These are the activations of a small neural network, seen along a few directions. Each row is one input.
Each table varies a few parts of the input and shows all the possible inputs, shuffled.
A made-up example of a description, with smaller parts first: one of 4 places along a line, together with either a single point or one of 11 places around a ring or (one of 3 separate values, together with one of 8 places around a ring).
Shared parts are said once, and a part with two or three values counts as separate values.

Other details of the inputs shift rows strongly along two fixed directions, in all tables alike. That doesn't count.

A family of inputs:
r1: [-28 -48  10 -16  25 -12 -53 -43 -19 -60 -46]
r2: [-12  10  -3   4   2  -2  22  -9  27   0  -5]
r3: [  2   7 -12  18  -8 -18  -3  15  17   8   1]
r4: [ -5   7   1   7 -10 -21  -3   9  14  10  17]
r5: [ 8 -6  0  7  0 -7  4 25 18  3 10]
r6: [ -2 -11   6   4 -11  -5   3  13  15  11  21]
r7: [-34 -51  -2 -16   9 -31 -63 -13 -31 -42 -46]
r8: [  3   8  13   3 -10   1  19  -4  26   1 -12]
r9: [ 10  20  -7  -7   0  48  -5  -1 -71  21  21]
r10: [ 2 12 17 -5 -7  3 15  0 29 -2 -5]
r11: [  1  10  -8   9  -4 -16  -7  18  19   6   9]
r12: [ 17  19 -20   4   2  51  -7   4 -70  18   5]
r13: [ 9 -9 -4 17 -4 -9  8 22 15  6  2]
r14: [  1  11  -2  -3   4  -4  14 -15  30  -8  13]
r15: [ 11  33 -12   4   4  22  -5  -7 -80  18   8]
r16: [ 11   7  14   5 -10  -1  16  -6  26   1 -10]
r17: [13 10 15 -3 -6 -1  9 -8 29 -4  3]
r18: [  7   9   3  -1   7  -5   9 -16  31  -4  11]
r19: [-10  10   3   6   8  -3  18  -8  28   9 -10]
r20: [-46 -44   5 -21  21  -7 -42 -35 -20 -64 -48]
r21: [-27 -62  11 -26  16 -20 -55  -2 -28 -46 -35]
r22: [ 30  37   1  -6   9  44   7 -24 -69   5  -6]
r23: [ 28  38  -3  -4  21  41   5 -30 -70   9  -3]
r24: [ -1 -15   2  13 -14  -6   7   9  13  14  13]
r25: [  5   0  -4  -4  -5 -22   4  18  15  10   9]
r26: [-13  14   2  -4   5   1  18  -5  30  -3   3]
r27: [ -4  11  -4  -5   1  -2  18 -12  29 -13  13]
r28: [ 14  32  -3  -6  10  25  -1   2 -77  14  16]
r29: [ 24  16 -13  -5  10  29   7   4 -78  19   3]
r30: [  1 -16 -11   4 -18  -1   3  11  17  19   7]
r31: [-6 13 16 -4  3  2 14  1 29  5 -8]
r32: [  2   7  -6   6   1  -7  18 -19  27  -6   6]
r33: [ -4  10  11   5   0  -1  18  -3  27   9 -15]
r34: [  6   1  -7  16  -5 -16   4  19  15   6   0]
r35: [ -5 -15  -2  14 -20   1   3   7  16  16  14]
r36: [ -3   8  -9   4  -3  -4  22 -16  26 -10   5]
r37: [ 21  36 -12  -4  15  30  -4  11 -71  10   8]
r38: [  5 -16  -8   4 -12  -9   8  12  15  17   6]
r39: [-12  14   8  -3  11   0  14  -4  31   7  -3]
r40: [ 11   9  11   0   6  -5   7 -13  31   0   6]
r41: [  4 -13  -4  -5  -9  -7   4  16  17  14  14]
r42: [-32 -65  17  -8  11 -19 -52  -9 -33 -45 -37]
r43: [ 9 11 19 -4 -7  1 12 -2 29 -2 -2]
r44: [ 17  21   1  -6  11  33   2   5 -77  14  17]
r45: [  1   6  -9  -2  -8 -23  -2  12  16  12  10]
r46: [ 4 -8 -3  6 -6  0  0 22 21  7 13]
r47: [  1 -13  -7  -5 -15   0   0  14  20  16  15]
r48: [  1  -8  -7   6 -12   8  -5  20  24   9  13]
r49: [-11  12  -2  -6   3   0  20  -8  29  -8   8]
r50: [  0  -2   2  14 -10 -22   7  11  10  10   8]
r51: [  5 -12  -7  15  -9  -1   4  18  18   9   5]
r52: [-29 -56   3 -18  12 -29 -56  -8 -32 -44 -46]
Description of these inputs: one of 2 separate values, together with either one of 11 places around a ring or (one of 3 separate values, together with one of 5 places along a line).
The inputs of r9 and r35 match in every part but the choice among 2 separate values. If r18 is changed in the same way as r9 into r35, which row does it become? -> r1
The inputs of r46 and r51 match in every part but the choice among 2 separate values. If r26 is changed in the same way as r46 into r51, which row does it become? -> r2
Change only the place on the line of 5 in r47. List by row number the other rows that result. -> r21, r25, r41, r45
Change only the choice among 3 separate values in r52. List by row number the other rows that result. -> r34, r50
Change only the place on the line of 5 in r6. List by row number the other rows that result. -> r4, r9, r28, r44

A family of inputs:
r53: [ 15  20 -17   2   7  21  -3  -5 -69  11  -1]
r54: [-1 12  6  7 -5 -2 23 -3 56  5 -2]
r55: [ 0  9  6  2 -3 -5 29 -6 55  2  1]
r56: [  3  20 -22  -7  11  21  -6  -3 -65   8  13]
r57: [ -6  -6   3   3 -15  -3  16  12  46  12  20]
r58: [  4  12  14  -1  -5  -8  24 -14  55   0   8]
r59: [  0  18  -4  11   0 -29  26  -1  47   2   4]
r60: [  9   1   2  14 -14 -30  11  23  37  16   6]
r61: [ 12  14  -1  -4   5  45   4  -8 -64  14  -5]
r62: [ 16  17   3 -13   8  44  -7   2 -62   7   6]
r63: [ -3  21  -4  15  -2 -26  20   2  48   4   0]
r64: [-56 -91   4 -20  16 -42 -88 -19 -10 -78 -53]
r65: [ 12  11 -10  -5   6  47   1 -11 -60   8   6]
r66: [  8  -7  14  10 -18  -5  16  17  44  15   5]
r67: [ 11  24 -12  -9  12  19 -10   5 -65   9  11]
r68: [ 12  19 -21   1   9  22  -4  -6 -66  10   6]
r69: [  1  18   1   9   1 -30  24  -5  46   0   7]
r70: [-55 -91  20 -19  16 -47 -89 -15 -18 -74 -72]
r71: [  2  10  10   1  -3  -7  27 -10  55   1   5]
r72: [-64 -85  10 -26  17 -45 -87 -13 -10 -75 -51]
r73: [ 11  12 -11  -7   6  47  -1 -10 -59   6  10]
r74: [  7   2  -1   8 -10 -29   6  25  38  13  17]
r75: [ 12   1   2  12 -11 -30   8  25  38  15  11]
r76: [  3  19   4   7  -2 -31  20  -9  46   0  11]
r77: [ 11  21 -12   1   9  20  -3  -3 -72  14  -5]
r78: [  4  13 -10 -12   8  47  -2 -10 -61   6  12]
r79: [ 11  16  -1 -15  10  46  -7  -2 -64   6   9]
r80: [ 11  -7  14   8 -15  -5  13  20  46  13  10]
r81: [  5 -12   2  13 -19  -2  18   7  43  12   7]
r82: [  5  -9  12  13 -18  -5  20  14  44  19   3]
The inputs of r64 and r73 match in every part but one. If r56 is changed in the same way as r64 into r73, which row does it become? -> r78
Describe the family of inputs behind these rows. -> one of 2 separate values, together with either one of 4 places along a line or one of 11 places around a ring
Change only the choice among 2 separate values in r71. List by row number the other rows that result. -> r69
Change only the place on the line of 4 in r55. List by row number the other rows that result. -> r54, r58, r71

A family of inputs:
r83: [  7  14  -8  -5   7  12  -8  -2 -44   4   4]
r84: [ -4 -13   6  -4  -5  -5  -8  10  17  -2   0]
r85: [ -6 -11  -1   3  -2 -18  -7   4  12  -4   4]
r86: [ -5  -3   7   0  -3  -6  -1 -12  21 -10  -6]
r87: [  7   4  -5  -3   4  25  -5  -4 -40   7  -4]
r88: [ -3 -17   5   2  -9  -7  -4   3  14   0  -4]
r89: [  1  21   3 -13  12  19   0 -10 -36  -3  -8]
r90: [ 10  20   0 -13  14  20  -1 -11 -35  -6  -6]
r91: [  9  16  -6  -5   8  12  -8   3 -44   5  -2]
r92: [  9  16   0  -9  14  20   2 -16 -36  -7  -3]
r93: [  5   9  -9   0   8  12  -5  -3 -44   4  -2]
r94: [ -4 -15   6  -1  -2  -5  -7   9  16  -2   2]
r95: [ 41  58 -20  34 -26  -4  75  29  57  72  55]
r96: [ -4 -15   2   7  -5 -13  -2   5  12  -3  -6]
r97: [ 10  13  -2  -4   4  16  -6   4 -44   4  -5]
r98: [ -7 -18   3   1  -5  -4  -4   4  15  -2   1]
r99: [-11  -4   3  -2   1  -7   4 -11  20  -6  -9]
r100: [-10 -14  -4   1  -4  -7  -5   7  15  -6   3]
r101: [  2  19   3 -10  12  19   2 -14 -36  -1  -6]
r102: [ -8 -12  -4   3  -2 -16  -5   3  12  -3   2]
r103: [ -9 -15  -4   1  -5  -8  -5   4  15  -4   3]
r104: [ -3  -6   0  -2   3  -6   3 -11  22 -10  -7]
r105: [  6   4  -2  -7   2  23  -6  -4 -41   5   2]
r106: [ -2  -6   4  -3   1  -9   3 -11  20 -12  -6]
r107: [ -3 -14   3   5  -8 -14  -3   4  12  -2  -6]
r108: [ 10   7   0  -5   4  22  -6  -1 -42   6  -2]
r109: [ -4 -11  -2   4  -5 -18  -6   3  12  -1  -3]
r110: [ 52  85 -22  20 -16  24  71  28   1  76  62]
r111: [ -2 -13   7  -1  -6  -7  -7  10  15  -1  -5]
r112: [ -9  -3   2   2   0  -2   0  -9  23 -11  -8]
r113: [  6  20   3  -6  13  23  -4 -13 -34  -5  -4]
r114: [ -5  -5  -1  -1   4  -5   4  -8  22 -13  -8]
r115: [ -3 -13   4   6  -5 -14  -3   6  11  -3  -5]
r116: [  6  22   3  -9  11  23  -5 -12 -34  -5  -6]
r117: [ -9 -15  -1   1  -4  -9  -4   4  14  -5   5]
r118: [ -3 -17   7   3  -6  -7  -4   5  14  -1  -3]
r119: [ -7 -14   2   0  -4 -11  -5   5  13  -6   6]
r120: [ -5 -17   6   0  -5  -6  -5   5  15  -3   3]
r121: [ -8 -10  -5   6  -2 -15  -5   6  13  -3  -5]
r122: [  7  12  -6  -1   8  11  -6  -2 -46   4   0]
r123: [  6  12  -5 -10   6  19  -8   4 -41   2   5]
r124: [ -3  -7   3  -2   3  -8   4 -10  21 -12  -6]
r125: [  6  14  -7  -5  10  13  -8   1 -43   4   5]
r126: [ -6 -13  -1   7  -5 -10  -3   7  13  -4  -8]
r127: [ -3  -9   1   4   0 -18  -8   8  12  -2  -3]
r128: [ -7 -18   0   0  -5  -3  -5   3  17   0   0]
r129: [ -8 -11  -6   3  -3 -15  -7   2  13  -2   1]
r130: [ -7  -4   2   1   0  -3  -1 -12  23  -9  -7]
r131: [  5  10  -4  -7   8  20  -7   2 -42   2   7]
r132: [ -9 -10  -7   3  -2 -14  -6   6  14  -4   1]
r133: [ -3  -9   0   4  -2 -19  -7   6  12  -2  -3]
r134: [-10  -3   9  -2   2 -10   4  -9  19  -9  -6]
r135: [ -4 -14  -1   7  -6 -12  -3   4  13  -1  -7]
r136: [-13  -3   2  -1   2  -6   5  -8  21  -9  -9]
r137: [ -4 -16   5  -2  -5  -6  -7   6  16  -2   1]
r138: [  1  20   4 -10  15  19   2 -12 -36  -2  -5]
r139: [ -2 -12   4   5  -5 -14  -5   7  12  -2  -6]
r140: [ 40  59 -18  29 -29  -6  74  28  57  70  62]
r141: [  9   7   1  -4   7  23  -6   2 -42   6  -2]
r142: [ -6 -17   1   4  -6  -3  -3   6  16  -2  -6]
r143: [  6  20   2  -7  10  23  -4 -16 -34  -4  -5]
r144: [ -7  -4   5   2   0  -4   0 -11  22 -10  -6]
r145: [-10  -4   7  -3  -1  -9   4 -11  19  -8  -8]
r146: [  9  18   1 -10  16  20   1 -12 -35  -6  -3]
r147: [-11  -5   6  -2   2  -8   6 -10  19  -8  -7]
r148: [ -2 -12   5   5  -3 -14  -5   9  12  -3  -6]
r149: [ -7 -14   0  -1  -7 -10  -5   3  14  -5   5]
r150: [ -8 -17   0   1  -5  -2  -4   6  17  -3  -1]
r151: [ -6  -3   9   1   0  -6  -1 -10  21 -11  -4]
r152: [ -4 -18   4   4  -6  -6  -3   4  14  -1  -4]
r153: [  5   9  -5  -8   6  19  -8  -1 -42   2   6]
r154: [ -1  -4   6  -4   4  -9   1  -8  21 -12  -6]
The inputs of r148 and r126 match in every part but one. If r141 is changed in the same way as r148 into r126, which row does it become? -> r142
The inputs of r127 and r93 match in every part but one. If r94 is changed in the same way as r127 into r93, which row does it become? -> r98
Describe the family of inputs behind these rows. -> one of 8 places along a line, together with either one of 3 separate values or one of 6 places around a ring
Which other rows agree with r151 in the place on the line of 8? List them by row number. -> r85, r92, r115, r118, r119, r120, r122, r134
Which other rows agree with r139 in the place on the line of 8? List them by row number. -> r83, r101, r108, r133, r137, r143, r153, r154
Change only the place on the ring of 6 in r135. List by row number the other rows that result. -> r87, r95, r103, r128, r129
Change only the choice among 3 separate values in r145. List by row number the other rows that result. -> r86, r106

A family of inputs:
r155: [-10 -10   8   7  -6  -9  10   2  54  -5   4]
r156: [ 19  33   5  -9  20  47  -2 -17 -80   1  -8]
r157: [39 55 -7  5  0 23 44  4 -6 33 24]
r158: [ -2 -24   3   5 -18 -22   0  18  39   6  17]
r159: [33 50  1  9 -9 31 46  4 -9 42 18]
r160: [ 29  42 -21  20 -11  15  33  26 -19  48  28]
r161: [-27 -32  10 -18  11  14 -33 -20 -26 -32 -34]
r162: [  8  38 -14 -14  19  44  -7 -24 -81  -1   3]
r163: [ -1   2   7   6  -6 -28   6  -4  49  -4  -1]
r164: [-15  -6  -3   4  -3 -24  15  -6  48  -4   6]
r165: [-21 -22   9 -14  19 -12 -30 -26 -31 -39 -34]
r166: [ -8 -13   0  10 -13 -32  -1  29  39   7   5]
r167: [-17 -44  -4  -4   8  -6 -46  -4 -35 -26 -28]
r168: [ -5  -7  -1  -1  -2 -14  11   1  54  -7   4]
r169: [ -5 -17   5   3 -12 -26  -2  24  39  10  14]
r170: [-16 -47   1  -9   3  -2 -45  -7 -36 -30 -19]
Describe the family of inputs behind these rows. -> either one of 6 places around a ring or (one of 2 separate values, together with one of 5 places along a line)
Which other rows belong to the same alternative as r155? List them by row number. -> r156, r157, r159, r161, r162, r163, r164, r165, r168

A family of inputs:
r171: [ -4 -13   0   0   4  -9 -14  18  10  -2 -10]
r172: [-21 -39  24 -14   2   1 -32 -16  -5 -31 -25]
r173: [ 8 -7 -9  4 -6 -4  3  6 14  5 19]
r174: [  5   8   5  -7   3   4 -12   9  -6  -1   1]
r175: [  1  -6   8  -3   3  31 -13  -3 -52   1  -8]
r176: [-12 -13   8  -3  12 -12 -13   0  23 -26 -23]
r177: [-14 -13   5   1   9 -19 -17 -21  -4 -25 -33]
r178: [ 13   9 -11  -8   6  27 -14 -11 -54  -1  11]
r179: [ 20  24   1  15 -17 -24  30  11  34  32  28]
r180: [ 12  23   3  -6  11  12  -7 -16 -59   1  -1]
r181: [ -3  34 -13  -3  13  31  12 -17 -42   8  -2]
r182: [-21 -36  17  -9   9   4 -22 -19  -3 -33 -34]
r183: [  8   5 -11  -6   8  17  -8 -17 -22  -7   0]
r184: [-35 -32   2  -6   5 -14 -31  -2  -5 -24 -14]
r185: [ 18  36  -4  -9  14  30   0  -4 -40   7  -3]
r186: [  1  19 -17  17 -20  -8  32  24  33  34  23]
r187: [-20  -9   1   1  -7 -27   9  -1  63  -1   2]
r188: [  0 -15 -18   3  -2  10 -18   2 -29  -7  -8]
r189: [ 16  32  -6   2  15  15  13 -15 -51   6  -4]
r190: [  9   3  -9  -8   6  16  -3 -13 -26 -12   5]
r191: [  2   5   2  -5  11  -6 -10 -19 -25  -8 -16]
r192: [-11 -37  -9  -3   5  -6 -30  -2 -10 -18 -12]
r193: [  7  35  -8  -8   5  21  21   1 -29  21  27]
r194: [  9   1   7  -9   1  30  -2  -1 -45   8   1]
r195: [-10  13  -5   8  -2 -10  29   1  43   9  12]
r196: [ 17  15   8   1 -13  21  19   5  -4  27  19]
r197: [-21 -51  14  -1  -6 -17 -20   6  29 -12 -22]
r198: [-10 -28   9   3  -5 -43 -11   5  29 -11  -7]
r199: [  1   7   9 -11  11  10 -20  -1 -22 -14  -8]
r200: [ 18  14  10   3 -13  12  33   9  22  27  25]
r201: [  5   3   8   5 -11 -26  19  18  74   1   8]
r202: [-14 -24  10 -10   6 -28 -22 -14  -2 -32 -25]
r203: [ 18  11 -13  22 -17  -4  26  17  36  26  35]
r204: [  2 -10  -6  17  -9 -22  22   1  71  -2  12]
r205: [ 10  15 -10   4   0  16  -4  19 -28  10  -7]
r206: [ -2  26  -4  -5   4  15  10  -5 -18  11  17]
r207: [  2  19  -8   8 -12 -10  33  18  37  30  34]
r208: [  2 -17  -1   5 -12 -23   9   6  57  -3  21]
r209: [-12 -28  17 -16   2   8 -17 -14 -10 -26 -23]
r210: [  8   9   4 -11  14   3 -11 -12 -55  -7  -4]
r211: [-16 -34  12  -6   1 -29 -27  14  35 -24 -15]
r212: [  3  -2  10  -4  -2  15   4 -11   4   3  -8]
r213: [-12 -24  -2   4  -3 -23 -24   2 -17 -14 -27]
r214: [ -4 -21   1  17 -14 -48   9  17  58  11   0]
r215: [ 17  26 -18   8   5  27  15 -15 -20   9   7]
r216: [ 22  48  -8   7   6  27  25   3 -12  19   4]
r217: [ -2  15  -3   7 -18 -15  27  13  48  26  32]
r218: [ 27  40  -8  16  -4   7  27   9 -31  35  23]
r219: [  9  17  -1   3   6  15  -5  14 -27   6   3]
r220: [-16  -1  -1  -8  -1  -8   6  -4  17  -8   2]
r221: [-25 -53  11  -5  -5  -4 -37   0  -7 -27 -39]
r222: [ 20  31   1  -7   8  19   9  10 -24  11  14]
r223: [-16 -35   4  -8   5 -10 -35 -16   3 -36 -11]
r224: [-21 -16  -7  -2   1 -11  -7   7   6   1  -2]
r225: [ 14  21   4  18 -16  11  44   1  44  29   9]
Describe the family of inputs behind these rows. -> one of 5 separate values, together with one of 11 places along a line
The inputs of r219 and r199 match in every part but the place on the line of 11. If r218 is changed in the same way as r219 into r199, which row does it become? -> r180
The inputs of r193 and r207 match in every part but the place on the line of 11. If r210 is changed in the same way as r193 into r207, which row does it become? -> r198
Change only the choice among 5 separate values in r190. List by row number the other rows that result. -> r201, r202, r209, r220
Change only the choice among 5 separate values in r214. List by row number the other rows that result. -> r171, r192, r197, r224
